A small network was shown many inputs. Here are its activations along a few directions, one row for each input.
In each table, some parts of the input vary, and every possible input appears once, in random order.
A made-up example of a description, with smaller parts first: ring(8) and (point or ring(11) or (values(2) and line(6))).
Shared parts are said once, and a part with two or three values counts as separate values.
In the rows, zero is written as 128.

Table:
row 1: [103 138 101 145 145 187 150 126 154 118 151]
row 2: [150  93 161 145 110 138  90 142  95  95 129]
row 3: [151 132 136 142 140  99  99 141  76 132 119]
row 4: [100 137 102 149 118 122 144  81 209 202  15]
row 5: [148  96 158 157  85 145 124 142 121 120 161]
row 6: [120 147 119  88 139  90 144 115 141 127 137]
row 7: [114 144 113 154 151 109 161 117 125 136 147]
row 8: [144 136 133 154 111 104 139 146 102 153 150]
row 9: [150 137 137  86  97  88 125 141 111 146 138]
row 10: [152  98 170  90  73 132 117 138 126 112 146]
row 11: [111 142 110  80 136 169 140 129 170 106 137]
row 12: [102 130 107 132 176 178 110 131 132  98 119]
row 13: [119 135 116 141 183 103 120 116 101 118 116]
What is each input in this table made of?
> point or (values(3) and line(4))
Which other rows does row 1 become when the values(3) part takes its other values? List them by row number.
> row 11, row 12

Table:
row 14: [101 150  93 142 149 183 155 127 163 137 133]
row 15: [128 118 138 141 136 147 142 142  98  88 202]
row 16: [135 124 133 134 116 173 130 162 103 106 191]
row 17: [103 129 112 100 130 160 131 110 188 117  95]
row 18: [154 101 167  98 105 122  93 138 100 106 124]
row 19: [154  93 165 160 103 127  90 139  96 113 119]
row 20: [114 115 120 162 135 139 117 106 157 147  63]
row 21: [106 160  92 105 147 146 139 126 166 137 114]
row 22: [118 146 100 167 151 126 126 122 135 167  83]
row 23: [157 133 143 103 120 108 104 155  74 125 144]
row 24: [114 158 100 111 154 119 129 120 139 160  85]
row 25: [133  94 154 129 102 186 119 143 127  86 173]
row 26: [140 126 138 102 135 108 128 142 100  86 186]
row 27: [148 116 146 173 139  87 114 136  68 115 151]
row 28: [104 151 104 119 175  92 142 100 135 144  98]
row 29: [149 125 147 111 142  80 118 134  70 107 156]
row 30: [145 102 156  90  99 148 104 144 130  85 155]
row 31: [ 92 145  98 149 169 160 167 108 159 122 144]
row 32: [148 133 133  95 114 135 115 162 104 104 174]
row 33: [ 98 120 112 136 133 196 146 110 184 118 114]
row 34: [110 126 121 105 136 133 120 104 161 141  64]
row 35: [109 140 104 176 173 100 138 103 131 151  95]
row 36: [134 137 129 125  58  67 165  93 186 222  68]
row 37: [180 107 182 120  20  49 143 137 121 187 132]
row 38: [ 97 155  97 112 168 121 153 107 161 121 126]
row 39: [157 124 142 165 118 114 101 157  72 133 139]
What is each input in this table made of?
> values(2) and (point or (values(3) and line(4)))
The inputs of row 28 and row 29 match in every part but the values(2) part. If row 22 is changed in the same way as row 28 into row 29, which row does it become?
> row 39
Which other rows does row 22 become when the values(3) part takes its other values? List them by row number.
> row 20, row 35

Table:
row 40: [155 105 169  96  70  88 105 126 131 148  82]
row 41: [126 137 125 134 171 104 130 132  82 105 171]
row 42: [156 105 164 122  47  91 135 128 145 172 126]
row 43: [152 116 142 175  97 114 125 147  98 153 141]
row 44: [132 112 136 181 130 144 134 138 102 106 168]
row 45: [159 135 146  83  82  54 139 121 121 158 123]
row 46: [133 107 142 150 158 140  95 133  93  88 128]
row 47: [123 122 131 120 113 203 137 148 142  80 196]
row 48: [ 81 181  67 119 188 111 168  94 190 163  81]
row 49: [126 111 134  90 143 199 103 146 132  63 157]
row 50: [149 146 130 131 136  76 122 138  76 146 141]
row 51: [ 81 140  83 131 169 157 122  84 194 152  34]
row 52: [114 140 116  76 152 162 138 151 120  77 195]
row 53: [151 115 149 146 124 111  88 142  87 132  98]
row 54: [ 84 149  87 166 142 167 179  91 207 180  78]
What is each input in this table made of?
> values(3) and (point or line(4))
Which other rows agree with row 44 in the values(3) part? List them by row number.
> row 42, row 43, row 47, row 54
Which other rows does row 40 become when the values(3) part takes its other values? List them by row number.
> row 42, row 45
Which other rows does row 46 become when the line(4) part takes its other values? List them by row number.
> row 40, row 49, row 53
